These are the activations of a small neural network, seen along a few directions. Each row is one input.
In each table, some parts of the input vary, and every possible input appears once, in random order.
Descriptions start from the smaller parts, as in this example, which fits no table here: one of 2 separate values, together with either a single point or one of 9 places around a ring or (one of 6 places along a line, together with one of 8 places around a ring).
Shared parts are said once, and a part with two or three values counts as separate values.

Other details of the inputs vary at random and push rows far along two fixed directions, the same in every table; ignore that.

A family of inputs:
x1: [ 23.7  -6.7   2.7  -0.3  -3.5 -33.0   8.0 -44.1 -36.4  36.4   5.4]
x2: [ 11.8  10.5  11.8  -1.3 -18.7   5.5 -48.6  -2.5 -65.5   3.6  30.6]
x3: [-48.5 -12.6   6.4 -25.9  46.9   9.9   8.0  26.4  67.0 -27.1 -14.4]
x4: [-14.2  11.1 -15.4  -1.8 -47.7 -11.5  -6.7  47.7 -40.5 -12.7   0.0]
x5: [-17.8   3.3  -6.5  -3.0 -39.8  29.9 -46.5  25.3 -43.5 -22.3   8.5]
x6: [  2.6 -19.0 -25.8  -4.6 -61.9  -2.4  -7.5  28.4 -55.3 -30.5  -7.8]
x7: [  4.4   0.4  34.5   1.1  -8.9 -26.5  33.3 -50.1   6.0  16.0 -14.1]
x8: [ 28.8  -0.6  10.1  60.6 -46.3  23.0 -15.3  42.7 -23.2 -69.4  15.5]
x9: [ 47.4  27.4  50.5  -5.2  -9.3 -24.4  36.4 -94.4  37.8  55.8 -14.9]
x10: [ 11.4  25.1  14.5   3.9  10.9 -45.9   8.6 -24.7 -20.4  59.4  15.6]
x11: [  7.0 -33.1 -42.5 -50.0  56.8  18.3  18.9  26.1  34.8  -6.8 -31.6]
x12: [ 32.6  12.0  -5.0 -14.5 -17.4  -3.1  17.0 -51.9  18.3  42.3 -15.5]
x13: [ -8.3 -27.2 -43.5  30.1  93.0  35.7  15.9  28.0  50.6 -20.2   0.5]
x14: [ -3.2  44.0  70.5  12.0   9.4  -9.7   2.1 -97.3  18.5  51.6  15.4]
x15: [ -9.7   0.1 -15.7  -4.5 -47.3   1.0 -39.5  35.6 -21.9 -21.8  13.9]
x16: [ -4.3  10.8  24.8  -1.3 -59.3 -18.8   2.6  50.3 -42.1 -36.1   5.3]
x17: [-26.6 -23.7 -46.2  34.3  66.7  51.1  22.6  27.5  69.2 -22.1  -8.6]
x18: [-36.9 -21.7 -25.3 -29.7  76.4   0.8  -9.2  27.0  46.5   3.9  -3.9]
Each input here is: one of 3 separate values, together with either a single point or one of 5 places along a line.
Q: Changing only the choice among 3 separate values turns x11 into x12. The same change can be made to x13. Which row results?
A: x17
Q: Change only the choice among 3 separate values in x15. List by row number the other rows that result.
A: x3, x18

A family of inputs:
x19: [ 26.4   4.3  14.4   9.8 -35.3  -4.2 -22.8  14.2 -55.3 -24.6  14.5]
x20: [ 38.6  -0.3  -0.6  11.2 -37.6  -8.0 -28.1   8.5 -46.5 -26.0  15.7]
x21: [  3.3  -0.3  -3.7  21.4  28.5   5.0  36.6 -23.0  48.3  18.2 -11.1]
x22: [-48.8 -14.4  -0.2 -12.4  65.3   3.4  22.8  18.4  48.4  -6.1  -8.3]
x23: [ 23.5  19.1  37.2  16.2 -17.0  -8.9  15.6 -60.4   3.5  30.8   1.1]
x24: [-30.8  -1.7 -11.8 -26.2  35.1  14.3  -2.9   8.9  28.9  10.6  -1.5]
x25: [ -6.4  -5.8 -12.4  -4.9  50.0   6.9   8.2 -44.3  38.5  41.0  -1.1]
x26: [-19.3 -14.4 -18.4 -29.3   0.7  17.8 -22.4  80.9 -10.4 -60.9  -4.9]
x27: [ -2.9 -18.4 -11.6  -7.9  23.0  19.2  19.0  -4.2  41.4 -11.2 -20.6]
x28: [ 18.9   1.9   3.9  29.8  27.5 -11.1  14.8 -24.6  18.0  33.5   8.2]
x29: [ -9.5  27.5  24.5  19.1 -10.0 -24.5  -7.9 -50.7  -7.7  49.1  20.7]
x30: [ 18.0   6.5   8.8 -37.2 -21.5 -46.9  24.9 -43.3 -21.1  56.7 -13.4]
x31: [-30.3 -30.1 -60.7  -3.9  35.6  36.2  -1.2  75.8  14.0 -42.3 -13.0]
x32: [  0.6   4.3   7.6  -9.5 -36.9   6.6 -15.5  25.4  -9.4 -30.7 -10.9]
x33: [  4.2  17.3  20.6  16.3 -64.1 -13.2 -11.7   9.1 -33.8 -29.1   7.6]
x34: [ 14.6   4.6   2.6   7.5 -43.2   7.6 -29.3   9.4 -56.7  -9.0  16.9]
Q: What do these inputs look like to the network?
A: either a single point or (one of 3 separate values, together with one of 5 places along a line)
Q: Change only the choice among 3 separate values in x20. List by row number the other rows that result.
A: x25, x27
Q: Change only the place on the line of 5 in x20. List by row number the other rows that result.
A: x19, x22, x26, x28

A family of inputs:
x35: [-22.2   6.2   1.6 -10.5  -3.9  -1.2   6.9   3.8   9.2   6.6  -4.2]
x36: [-13.1   6.4  13.0  -8.2   1.4  -2.5  -4.0   4.4  18.8  -3.5  -2.3]
x37: [12.3 -2.8 -5.1  2.4  4.2  3.4  3.7  2.2 21.5 -4.4 -5.1]
x38: [-11.4   1.7 -15.5  12.7  14.5   6.8  -3.3   5.3   2.3  10.4  11.6]
x39: [  2.1   0.2   6.1  20.2  23.9  16.5  -8.1  -3.3   9.4 -12.2   9.8]
x40: [  4.4  -4.4 -12.9   8.0  -3.1   6.3   7.9  -0.7  20.5   0.0  -7.9]
x41: [-22.1  -4.0   2.1 -29.5  -0.8  -7.5   2.1  -3.9  -1.7   7.7 -10.3]
x42: [-13.7  -2.6   9.7 -34.6   6.8 -10.5  -2.7  -1.2   0.2   3.6  -7.1]
x43: [ 53.1  28.1  23.5  20.6 -54.7 -32.9   1.7 -71.9 -39.2  54.4  12.7]
x44: [  3.5  -2.8 -16.6   0.0  -1.1   4.5  14.3   0.9  11.7   5.6  -6.5]
x45: [ 31.0 -14.9 -19.3 -20.4 -64.8  -1.0 -32.4  56.9 -69.4 -56.7   1.3]
x46: [  8.5  -7.5  -1.5  14.8   0.4  20.0  13.3  -9.5  17.9 -13.0  -9.2]
x47: [ 14.2  -8.4  -8.4 -15.0   8.9   0.0   9.7   0.1   3.0   3.8 -14.0]
x48: [-11.4  -8.5 -14.5  -6.7  17.8  -0.1  -7.2  -2.7  -8.0  11.5   4.9]
x49: [ -2.8  -6.8  -6.9 -11.8  25.3  -3.1 -12.1   0.3  -6.9   7.2   8.1]
x50: [-3.3  3.4 -8.0  7.1 22.5  3.9 -7.4  8.0  3.9  6.5 14.5]
x51: [-0.8 -3.8 -6.7 -1.9 25.5  1.9 -7.7  4.0 -6.0  9.2  4.4]
x52: [  3.5 -12.9 -15.8 -19.8   2.1  -2.4   9.7  -6.9   1.1   6.8 -12.9]
x53: [ -2.2   2.3  -4.2  14.7  20.2   4.8 -13.8   5.8  12.4   1.1  12.9]
x54: [  8.4  -2.7  -1.0 -20.2 -70.1  -1.1 -36.3  64.2 -72.6 -55.1   0.4]
x55: [-10.7   0.4 -12.1  20.3  12.6   8.2  -9.5   3.3  11.3   5.0   9.8]
x56: [-14.2   7.9   9.2 -15.8   3.8  -4.0   2.4   6.2  10.6   2.8  -0.9]
x57: [ -9.1  -5.5 -14.4   3.3  17.8   4.7  -3.3   1.2  -7.4  13.3   1.2]
x58: [ -8.1  -4.8   3.0  16.6   6.4 -18.8  31.3  10.0   5.4  -5.3  -5.6]
x59: [-19.9  -0.6   2.7 -19.6  -1.2  -2.6   6.8  -0.4  -0.9   9.8 -14.4]
x60: [ 41.2  36.7  37.7  56.6 -40.2 -16.1 -16.5 -75.7 -33.2  38.7  36.7]
x61: [-21.1   5.1   5.4  -2.6  -5.9   0.4   0.4   1.5  17.2   1.0  -5.2]
x62: [ 16.6  -5.7   6.7   9.2   7.7  16.8   9.1  -6.8  18.9 -17.1  -6.4]
x63: [ -8.4   3.3  24.0  -0.9   5.7  11.4   1.9  -4.7  16.3 -16.6  -3.7]
x64: [  0.7  -3.3  10.9  11.7  13.6 -22.1  26.9  13.1   6.4  -9.9  -2.5]
x65: [11.5 -1.2 -9.0 -5.5  6.5  1.7 10.1  3.8 12.6  1.6 -3.7]
x66: [-16.7   1.8  16.4   4.8  -1.7  14.6   6.2  -7.5  14.8 -12.7  -6.4]
Q: Changing only one part turns x48 into x49. The same change can be made to x52. Which row results?
A: x45
Q: What do these inputs look like to the network?
A: one of 2 separate values, together with either a single point or (one of 3 separate values, together with one of 5 places along a line)
Q: Change only the choice among 2 separate values in x46. List by row number the other rows that result.
A: x62
Q: Change only the choice among 3 separate values in x60. List by row number the other rows that result.
A: x46, x66
Q: Change only the place on the line of 5 in x51. List by row number the other rows that result.
A: x39, x49, x50, x53
